x =
[[129 142 123 123 113 125 129 122 138 119 125 131 129 131]
 [125 106 131 153 116 124 136 147 117 113 128 117 123 122]
 [131 134 126 152 131 137 138 137 123 139 126 124 144 122]
 [126 125 135 129 125 125 131 126 127 128 130 126 136 139]
 [130 123 121 114 126 121 119 121 120 125 128 132 146 124]
 [126 122 141 136 137 146 138 129 126 139 128 129 108 138]
 [127 131 124 103 149 130 108 123 121 133 125 130 130 134]
 [124 123 137 122 119 121 118 116 135 118 125 135 148 136]
 [126 125 131 141 145 119 139 140 132 126 129 123 136 150]
 [126 124 119 129 142 125 131 128 128 127 129 129 124 111]]
x[0,0] => 129
x[7,5] => 121
x[1,0] => 125
x[:, 2] => [123, 131, 126, 135, 121, 141, 124, 137, 131, 119]
x[5,0] => 126
x[1,5] => 124
x[8,10] => 129
x[3,3] => 129
x[:, 11] => [131, 117, 124, 126, 132, 129, 130, 135, 123, 129]
x[1,2] => 131
x[7,7] => 116
x[:, 9] => [119, 113, 139, 128, 125, 139, 133, 118, 126, 127]
x[:, 3] => [123, 153, 152, 129, 114, 136, 103, 122, 141, 129]
x[3,13] => 139
x[1,13] => 122
x[1,1] => 106
x[2,4] => 131
x[9] => [126, 124, 119, 129, 142, 125, 131, 128, 128, 127, 129, 129, 124, 111]
x[3,8] => 127
x[2] => [131, 134, 126, 152, 131, 137, 138, 137, 123, 139, 126, 124, 144, 122]
x[:, 1] => [142, 106, 134, 125, 123, 122, 131, 123, 125, 124]
x[0,12] => 129
x[4,2] => 121
x[2,10] => 126
x[0,5] => 125
x[8] => [126, 125, 131, 141, 145, 119, 139, 140, 132, 126, 129, 123, 136, 150]
x[8,0] => 126
x[:, 4] => [113, 116, 131, 125, 126, 137, 149, 119, 145, 142]
x[2,7] => 137
x[7,11] => 135
x[7,2] => 137
x[0,2] => 123
x[5,8] => 126
x[3,6] => 131
x[:, 5] => [125, 124, 137, 125, 121, 146, 130, 121, 119, 125]
x[1,10] => 128

M =
[[151 119 127 128 125 128 122]
 [134 135 116 121 126 121 125]
 [130 121 135 130 126 122 130]
 [121 100 133 136 128 126 128]
 [128 138 136 123 127 129 121]
 [121 139 131 123 127 130 134]]
M[0, 0] => 151
M[3, 1] => 100
M[4, 3] => 123
M[4] => [128, 138, 136, 123, 127, 129, 121]
M[5] => [121, 139, 131, 123, 127, 130, 134]
M[5, 2] => 131
M[:, 2] => [127, 116, 135, 133, 136, 131]
M[2, 6] => 130
M[3, 2] => 133
M[2, 3] => 130
M[:, 6] => [122, 125, 130, 128, 121, 134]
M[1, 6] => 125
M[4, 6] => 121
M[0, 6] => 122
M[1, 0] => 134
M[:, 0] => [151, 134, 130, 121, 128, 121]

m =
[[113 142 118 143 124 149]
 [105 113 137 139 106 111]
 [121 110 147 137 138 117]
 [134 140 112 114 113 111]
 [111 143 112 146 121 147]
 [140 124 135 112 127 108]
 [141 133 123 107 145 126]
 [140 148 109 113 131 137]
 [121 128 129 137 108 107]
 [112 113 145 141 147 143]
 [129 143 110 132 113 134]
 [145 134 118 107 141 124]]
m[0,0]: 113
m[11,3]: 107
m[4,4]: 121
m[2]: [121, 110, 147, 137, 138, 117]
m[:, 3]: [143, 139, 137, 114, 146, 112, 107, 113, 137, 141, 132, 107]
m[0,4]: 124
m[5,4]: 127
m[:, 2]: [118, 137, 147, 112, 112, 135, 123, 109, 129, 145, 110, 118]
m[11]: [145, 134, 118, 107, 141, 124]
m[11,0]: 145
m[5]: [140, 124, 135, 112, 127, 108]
m[8,1]: 128
m[6]: [141, 133, 123, 107, 145, 126]
m[8,3]: 137
m[2,2]: 147
m[7,5]: 137
m[10,0]: 129
m[7,2]: 109
m[11,4]: 141
m[1,2]: 137
m[:, 4]: [124, 106, 138, 113, 121, 127, 145, 131, 108, 147, 113, 141]
m[:, 0]: [113, 105, 121, 134, 111, 140, 141, 140, 121, 112, 129, 145]
m[8,5]: 107
m[10,4]: 113
m[10,1]: 143
m[:, 1]: [142, 113, 110, 140, 143, 124, 133, 148, 128, 113, 143, 134]
m[0,2]: 118
m[0]: [113, 142, 118, 143, 124, 149]
m[2,4]: 138
